Each row below holds a small network's activations on one record, seen along a few directions.
Records have a field called E. Each example row is followed by its value.
Records without E are marked absent.
The largest differences between rows may come from other fields.
In the rows, zero is written as 500.
Random noise pushes rows far along 8 fixed directions. That doesn't count. These rows show it; they differ only by the noise:
[608 453 496 538 596 346 399 590 434 397 516 710 526 415 547 549 458 459
 419 558 579]
[744 244 499 438 455 543 509 480 608 646 598 829 541 461 487 307 406 563
 474 618 585]
[507 520 487 504 675 404 681 553 550 316 549 610 400 744 324 553 423 476
 571 451 508]
[617 601 507 644 655 379 438 648 460 440 434 660 439 514 378 549 312 403
 502 551 444]
[483 600 519 758 579 503 315 409 384 588 468 456 522 408 468 580 369 386
 610 590 277]
[591 576 551 594 524 440 513 536 490 471 469 583 477 540 569 578 475 355
 591 437 467]
[604 660 529 693 494 576 387 722 520 346 407 485 353 608 382 509 407 292
 429 462 612]
[485 292 451 459 596 419 471 398 462 405 658 649 572 468 504 501 521 590
 455 597 574]
[615 613 486 480 553 448 771 651 549 522 413 620 444 729 456 518 285 414
 548 399 507]
[636 518 394 425 510 449 774 631 510 671 419 627 605 578 537 450 139 553
 484 516 527]

[623 612 585 614 450 465 315 574 510 404 436 542 429 362 605 548 595 372
 639 480 506] -> e6
[545 743 472 502 553 300 682 749 484 341 338 425 562 469 672 665 370 469
 573 374 529] -> e10
[526 557 528 625 601 475 355 528 516 447 481 527 441 465 348 536 492 426
 541 534 419] -> e6
[620 575 518 574 639 370 328 709 492 353 411 595 395 466 282 518 501 467
 399 540 484] -> e2
[536 588 517 571 601 409 476 651 438 480 404 574 433 548 390 561 423 398
 345 459 509] -> e9
[387 685 535 611 684 212 545 437 427 375 469 426 565 467 532 784 600 416
 753 380 244] -> e12
[302 356 561 431 525 627 479 186 453 656 612 504 388 651 347 445 738 533
 451 476 332] -> e7
[462 468 438 341 621 265 745 511 543 376 558 544 579 532 467 565 500 635
 540 444 494] -> e5
[515 605 426 434 741 207 557 679 412 438 397 622 501 469 274 569 374 656
 381 560 398] -> e7
[310 584 544 532 401 573 468 389 333 571 454 286 544 490 682 623 659 374
 417 383 476] -> e1
[620 624 505 590 450 353 492 680 516 418 401 402 646 294 633 605 496 484
 587 455 503] -> e1
[479 424 388 421 634 330 541 573 454 246 573 504 592 451 483 542 505 590
 348 531 662] -> e13
[543 582 601 537 306 650 520 398 508 790 411 441 486 512 639 488 621 265
 475 330 354] -> e5
[332 693 506 630 628 410 445 515 399 238 482 225 474 549 431 726 625 355
 520 380 418] -> e13
[599 566 586 485 541 493 652 509 555 631 427 663 340 659 459 499 433 408
 628 414 389] -> e3
[622 405 412 436 572 351 602 546 571 518 527 577 613 383 479 445 319 729
 610 603 488] -> e11
[379 649 467 511 746 413 522 709 458 261 433 483 330 654 144 556 343 552
 382 537 518] -> e10
[451 606 445 549 554 536 568 521 437 663 387 365 534 604 385 514 333 464
 414 467 395] -> e2
[545 462 562 343 471 437 480 547 455 615 465 732 481 476 587 480 585 495
 332 494 564] -> absent
[648 337 496 548 509 437 574 414 691 391 642 526 610 397 566 473 534 607
 762 524 523] -> e3
[533 396 315 396 334 653 555 647 537 594 469 433 610 450 478 314 301 656
 272 587 729] -> e12
[308 363 575 429 530 493 465 151 406 605 633 543 546 438 671 551 668 562
 634 555 317] -> absent
[349 489 388 542 758 328 352 571 421 139 558 449 524 443 309 595 526 622
 344 599 563] -> e14
[470 502 539 436 467 599 587 463 556 487 490 449 406 668 401 460 567 489
 440 412 528] -> e11
[484 480 503 460 457 493 511 342 422 811 459 525 628 383 562 495 440 583
 495 521 316] -> e8
[304 742 482 412 600 405 620 566 333 462 338 420 403 671 491 670 486 444
 421 374 450] -> e14
[601 727 526 581 462 372 583 673 470 490 323 434 517 467 643 669 508 358
 551 343 456] -> e9
[550 439 552 520 401 471 617 353 646 471 600 394 607 488 655 561 718 501
 746 336 477] -> e8
[650 238 518 381 528 433 421 417 574 592 609 830 514 369 384 308 563 697
 527 668 482] -> e4
[644 454 543 435 488 405 503 613 561 460 480 695 452 495 517 444 585 488
 501 455 568] -> e4

Which value of E does each new row have?
[533 543 557 531 443 497 411 472 486 621 467 556 472 405 596 477 513 492
 607 549 426] -> absent
[280 401 422 571 504 716 352 329 474 535 596 188 537 529 159 417 601 631
 291 592 436] -> e7
[429 526 517 598 520 620 438 506 534 353 529 299 396 648 328 519 607 418
 401 418 572] -> e11
[555 443 515 486 375 721 720 394 734 556 582 386 414 709 401 355 504 496
 780 410 451] -> e13
[456 365 435 382 349 524 380 418 423 610 520 426 668 263 632 434 608 694
 347 588 578] -> e7
[506 546 545 560 442 575 414 517 439 510 447 474 413 505 612 546 558 360
 436 433 542] -> e3
[369 304 465 375 478 559 347 353 403 562 617 555 519 398 494 411 618 664
 321 672 556] -> absent
[561 575 519 623 620 414 470 483 561 497 480 530 460 469 386 524 451 511
 753 539 316] -> e14
[554 394 370 606 578 421 428 525 556 449 575 437 653 239 344 409 288 786
 657 764 439] -> e1
[646 474 593 539 493 503 346 575 578 471 488 659 390 478 334 435 601 464
 407 493 537] -> e8
[448 453 583 376 373 637 723 379 576 594 526 499 380 731 544 463 691 436
 572 336 521] -> e1
[465 389 462 377 411 651 822 346 697 646 565 404 520 735 372 385 497 617
 568 405 474] -> e8
[386 476 440 508 546 623 529 365 510 592 559 412 477 509 310 398 313 718
 669 706 340] -> absent
[135 589 415 432 500 619 521 427 311 436 459 190 496 580 494 573 470 570
 293 508 581] -> e10
[415 544 521 449 635 522 526 580 491 417 470 628 281 756 146 464 500 448
 315 462 518] -> e12
